A small network was shown many inputs. Here are its activations along a few directions, one row for each input.
In each table, some parts of the input vary, and every possible input appears once, in random order.
Descriptions start from the smaller parts, as in this example, which fits no table here: one of 8 places around a ring, together with either a single point or (one of 2 separate values, together with one of 4 places along a line) or one of 11 places around a ring.
Shared parts are said once, and a part with two or three values counts as separate values.

Other details of the inputs vary at random and push rows far along two fixed directions, the same in every table; ignore that.

A family of inputs:
R1: [ 32 -11  32   1   5 -13  11   5  -1  18   1 -22 -11   3]
R2: [ 30  -4  21   4  -7 -15  13  20   1  30 -14  -6 -10  11]
R3: [-28 -11  18  11   0  -6  33  42   2 -55  23  37  20   7]
R4: [  5  -1  -7   7  -1  12 -22  -6 -12  16 -13  -1   2  -7]
R5: [  4 -18  30   0  -1 -10  28  32   1 -25  13   0  -4  -7]
R6: [ 18 -23  18   0  -9  -8  16  21  15   3  -3 -20  -5   1]
R7: [ -1   7 -14   9   5  23 -41 -46 -12  22  -7   0   8  -2]
R8: [ 10   3 -20   3  -1  24 -37 -37 -22  26 -20  -8  -7  -8]
R9: [ -8   2 -25   4  10  22 -34 -48 -16  25  -7  13   2  -9]
R10: [ 38  24  23   1   0 -21   9   8  13  18  -9 -27  -7  31]
R11: [  1  19 -14  -8  14   6 -27 -27  -1  20  -6  -9  -2  -5]
R12: [ 40  16  26   4  -8 -25  11  -5  16  36 -11 -21 -11  35]
R13: [-45   3 -32  -6   2  19  -5   5 -15 -33   3  36   9 -23]
R14: [ 36  -6  23   0  -4 -15  20   1  -2  27  -6 -14 -22   9]
R15: [12  0 15 14 -2  2 -2  1 -3 -6 -1 -2  8 16]
R16: [  5 -10   9  -8 -18 -19  27  25  18 -23  13 -26  -4   7]
R17: [ 14  -4  29   5  -1 -14  17   5   8  12   6   4   0  15]
R18: [-13  16 -25 -11   5  13 -20  -8 -10  -2  -9   2  -4 -13]
R19: [  8  23 -32  -9   9  16 -36 -42 -12  30 -17 -17 -14  -9]
R20: [-10   6 -18  -6   3   6  -1 -10  -9  -1  -2   9  -6 -11]
R21: [ 14  14  27  -3   1 -23  17  22  20  -4   5 -13  -2  20]
R22: [ 20  21  14  -6   5 -12  -5  -9  13  25  -4 -19  -5  13]
R23: [ -4   2  20 -12  14 -19  25  33   8 -19  15  -4  -4  -8]
R24: [-29 -14   2   3  11  13  -6   4  -7 -32  17  22  16 -19]
R25: [-17   7 -18  -1   0   5  -6  12  -5  -2  -7  19   6 -10]
R26: [-11 -12 -35   4 -17  17 -18 -34  -8  -1   0  -8   2  -2]
R27: [-29 -14  25  10   0  -3  19  37   7 -54  25  24  19  -1]
R28: [-24  -6 -22 -10   1   9  -4  13  13 -19   1  -1   5 -17]
R29: [-18  -9 -10   1  12  10  -3 -10 -15  -4   7  19   2 -16]
R30: [-21   1 -11  11   1  13 -14 -17  -6  -8   4  24  11   4]
R31: [-42  10 -24  -6   9  12 -11  24  -4 -31   4  25  14 -23]
R32: [ -6 -18   7  -4 -22 -18  37  29  15 -34  17 -10   1   6]
R33: [-12   6 -11  -4   9   3  -8 -15  -2   4   2  12   4  -6]
R34: [  9  20 -12   2   3   5 -23 -41  -1  38 -11  -3   0  11]
R35: [ 22  -9  22  -2  -7 -12  23  19  -3  10  -6  -1 -14   7]
R36: [  3 -15 -18   0  -6  11  -9 -13   4  18 -12  -6  -4  -5]
R37: [10  4  3 -7  9 -9  8 -5 -3 17 -1 -5 -9 -2]
R38: [-34 -25 -14   4 -14  12   5   9  -2 -51  21   6  14 -14]
R39: [ 42  18  22   7  -7 -22  15   1   9  27 -12 -18  -7  37]
R40: [-24 -11 -28  -5  -3  11  -2   3   8 -12  -2   8   6 -14]
Description of these inputs: one of 4 places along a line, together with either one of 2 separate values or one of 8 places along a line.
Question: The inputs of R30 and R12 match in every part but the place on the line of 4. If R17 is changed in the same way as R30 into R12, which row does it become?
Answer: R34
Question: Which other rows does R32 become when the choice among 2 separate values takes its other values? List them by row number.
Answer: R40
Question: Which other rows agree with R16 in the place on the line of 4? List them by row number.
Answer: R10, R11, R18, R19, R21, R22, R23, R28, R31
Question: Start at R4 and move only the place on the line of 4, one step at a time. The first step leads to R2. Which rows follow, in order?
Answer: R25, R31
Question: Which other rows agree with R7 in the place on the line of 4? List them by row number.
Answer: R1, R4, R5, R6, R8, R15, R24, R27, R38
